A small network was shown many inputs. Here are its activations along a few directions, one row for each input.
Each table varies a few parts of the input and shows all the possible inputs, shuffled.
Descriptions start from the smaller parts, as in this example, which fits no table here: values(3) and (point or line(11) or (line(4) and ring(5))).
Shared parts are said once, and a part with two or three values counts as separate values.
(in the rows, 128 means zero)

A family of inputs:
R1: [114  58  71 121 136 108 152 120 179 182 106 111 118 161 144 152 153  69]
R2: [149 130 135 156 119 107 133  77  85 126 146 133 205 104 142 177 148 212]
R3: [106 172 198  70 191 186 180 208  86  78 207 176 169 175 101 129  76 152]
R4: [136 121 146  98 151 149  81 206 136  90  74 183 104 137  35  73 155  79]
R5: [152 134  36  88 127 114 154 143 163 159  88 163 157 130  93 132 142  78]
R6: [143 126 144 161  93 158  74  94 113 140 186  52  81 120 135 110 144 118]
R7: [155 133  94  88 133 146 104 108 135 146  82 129 125 130  50  79 153  93]
R8: [179 151 189 129 149 110 144 196 134  26 163 204 179 112 143 137 122 179]
R9: [168 148 156 115 110 147 113  99 107 107 170 103 134  86  84  67 161 128]
R10: [ 69  84 115 121 109  66  89 116 186 109 102 120  76 123 195 175  99 120]
R11: [171 140 121 112 127 106 133 223 176  45  86 194 185 116 151 133 107  90]
R12: [179 137 138 127 122 103 166 120 116 105 165 148 188  69 146 135 127 201]
R13: [139  85  95 130 119 167 105 100 118 164  95  86  52 156 125 108 154  78]
R14: [ 50 181 209 183 174 116 167 151 117 169 156  79  83 179 156 130  85 190]
R15: [133 123  67 125 120 113 141  75 153 127  77 124 196  94 145 171 128 128]
R16: [119  88  81 113 130  95 111 118 169 142 102 102 129  91 179 179 111 121]
R17: [105 173 182 139 156 159 169  92  36 215 163 141 171 118 147 119  85 167]
R18: [157 152 148 158  87 155 101  39  82 137 166  94 137 118 114 106 153 108]
R19: [ 59  57  80 131 126  80 129 123 179 136  92 124  70 189 174 128 140  81]
R20: [143 112  51 125 129 133 173  67 153 179  74 159 141 126 104 166 140  72]
R21: [143 113 145 142 124  92 108 116 110 131 177 100 133 101 173 171 132 203]
R22: [ 93 119 161 158 103  69 109 121 139  91 160 105  77 129 160 175 102 210]
R23: [ 85 138 151 197  73 147  68 114 145 108 159  73  25 142 136 116 129 138]
R24: [ 81  91 105 150  91 165  93 128 143 134  70  94   5 185 144  92 147 113]
R25: [153 153  73 100 148  96 116 216 160  93  90 211 151 170 108 127 138  47]
R26: [160 126  76 104  99 118 154 140 170 110  99 139 209  89 140 142 116 123]
R27: [151 128 110 114 104 174 106  51 118 169  66 114 116 153  81 110 163  89]
R28: [103 164 199 160 187 133 173 146  76 213 175  69 136 142 154 121 101 172]
R29: [111 164 178  83 149 167 182 150  56 176 193 148 178 119 124 103  79 174]
R30: [135 138 185 143 152 162 111 178 103  33 154 161 109  78  59  76 148 108]
What is each input in this table made of?
Answer: line(5) and (point or ring(5))
Change only the line(5) part in R29. List by row number the other rows that result.
Answer: R3, R14, R17, R28

A family of inputs:
R31: [174 149 129 115 118 121 134 124 121  74 135 177 193  96 111 142 132 154]
R32: [140  47  23  85 105 100 106 100 192 144  47 127 117 117 141 149 161  65]
R33: [ 94  96  65 179  79 103 109  50 167 182  67  75  67 153 179 159 145 104]
R34: [134 145 127  99 159  81 184 178 150  96 125 188 202 119 142 163  97 172]
R35: [112 138 168 146 136 129  93 130 103 155 143  96  78 142 110  96 131 162]
R36: [ 67 113 182 153 136 146 103 141 117  94 133 116  39 156 129 107 114 126]
R37: [157 146 131 130 150 130 116 172 144 107 107 148 136 124  77  99 152  89]
R38: [158 164 113  95 133 172 147 113  92 152 108 171 177 126  80 101 131  88]
R39: [135 123 115 110 130 142 106 210 169  62 128 158  96 162 101 101 134  69]
R40: [137 142 162 148 108 136 131  93  98 132 190  86 149  89 158 144 120 179]
R41: [102 138 172 141 145  93 155 149 103 148 182 109 151 108 196 176  81 182]
R42: [126 135 149 135 137 182 152  76  81 190 171  86 130 145 113  99 138 146]
Changing only one part turns R38 into R42. The same change can be made to R31. Which row results?
Answer: R40
What is each input in this table made of?
Answer: values(2) and (point or line(5))
Change only the values(2) part in R41. List by row number the other rows that result.
Answer: R34

A family of inputs:
R43: [165 145 135  89 158 165 127 138 111 127 110 160 153 125  38  64 157 118]
R44: [166 172 131 136 141 130 192 127 108 146 130 161 222 114 135 129 128 146]
R45: [161  97  76  89 129  99 168 128 156 102 129 167 212  97 162 192 122 119]
R46: [168 113  70 124 124 106 106 160 200  60  90 158 145 109  93 159 159  46]
R47: [106 140 238 180 150 134 132 135  77 125 248  60 110 115 163 130 109 224]
R48: [106  91  72 173  97 100  89  80 187 120  53 114  51 172 123 139 165 103]
R49: [112 148 119 133 109 125 132  81 111 215 148  64 124 118 152 137 112 164]
R50: [117 123 130 135 104 200  97  66  89 158 133  94  76 141 100  95 145  75]
R51: [140 124 117  79 143 128 111 223 153  94 104 170 119 140 102  84 126  85]
R52: [114 208 243 139 165 129 160 173  59  73 198 177 178 101 121 140  68 206]
R53: [ 72  97 119 142 126 141 109 149 154 129 110 112  32 199 139 108 125  88]
R54: [109  77  86 118  90  79 113  77 131 186  83 100 115 104 209 158 120 161]
What is each input in this table made of?
Answer: values(2) and (point or ring(5))
Changing only the values(2) part turns R53 into R51. The same change can be made to R49. Which row results?
Answer: R44
Change only the values(2) part in R48. List by row number the other rows that result.
Answer: R46

A family of inputs:
R55: [169 126  93 115  99 138 148  71 124 153 118 115 199  85 134 150 149 121]
R56: [ 79  80 113 119 129 137  86 139 177 124  66 103  16 176 112  92 150  58]
R57: [111 144 227 166 136 153 127 100  54 113 224  81 136  90 139 123 109 240]
R58: [ 86 125 207 144 148 121 159 145  84 160 225  81 107 128 198 150  65 211]
R59: [162 172 164 128 127 148 126 107  88 133 132 147 157 109  77 107 142 146]
R60: [154 139 160 136 127 123 132  80  98 146 147 106 175  78 132 146 152 187]
R61: [126 175 156 127 174 135 163 178 105 164 137 147 144 147  94 107 113 117]
R62: [112  85 100 128  91 139  50 122 161 106 105 111  32 142 103  81 165  64]
R63: [115 139 137 118 140  87 171 120 113 180 157 113 158 121 182 164 111 179]
R64: [ 79  83  92 183 102  85 101  96 177 137  60  84  37 155 181 158 128 120]
R65: [121 188 230 167 129 169 122 114  56  96 207 128 112 137  96  96 110 191]
R66: [120  88  97 178  79 112  69  96 170 116 110  70  58 113 147 130 163  97]
R67: [178 135 126  93 125 127 114 211 150  27 119 199 169 109  96  93 141 130]
R68: [110 103  80 100 141 151 121 135 156 157  82 130  84 180  89 116 146  70]
R69: [104  98  63 147 111  92 136  81 163 171  88 118 117 162 171 172 129 132]
R70: [121 127  83  96 161 164 169 136 136 175  90 154 148 154  89 109 130  76]
R71: [180 136 127 109 118  93 126 170 175  33 138 162 190  72 128 154 123 145]
R72: [112 125 120 105 141  62 142 179 149  77 118 192 175 107 172 205  79 140]
R73: [166 140  88  94 126 171 129 102 108 144 105 150 166 107  83  94 136  91]
R74: [152 121 138  97 180 112 146 237 146  64 117 212 157 155 112 108 125  81]
R75: [115 115  72 110 126  95 183  81 139 189 111 130 187 129 163 162 108 142]
R76: [154 113  85 109 111 159  86 107 126 134 100 122 102 136  90 108 158  77]
R77: [160 113  85 149  87 130 112  81 145 137 113 100 135 110 148 156 161 108]
R78: [ 86 201 229 154 165 168 153 182  73 134 204 116 111 169 137  92  79 153]
What is each input in this table made of?
Answer: line(4) and (point or line(5))
Changing only the line(4) part turns R59 into R61. The same change can be made to R62. Which row results?
Answer: R56
A walk changes only the line(4) part. It starts at R69 and steps to R77. List the rest of the walk in order.
Answer: R76, R68
A walk changes only the line(4) part. It starts at R58 and steps to R57. List the rest of the walk in order.
Answer: R65, R78
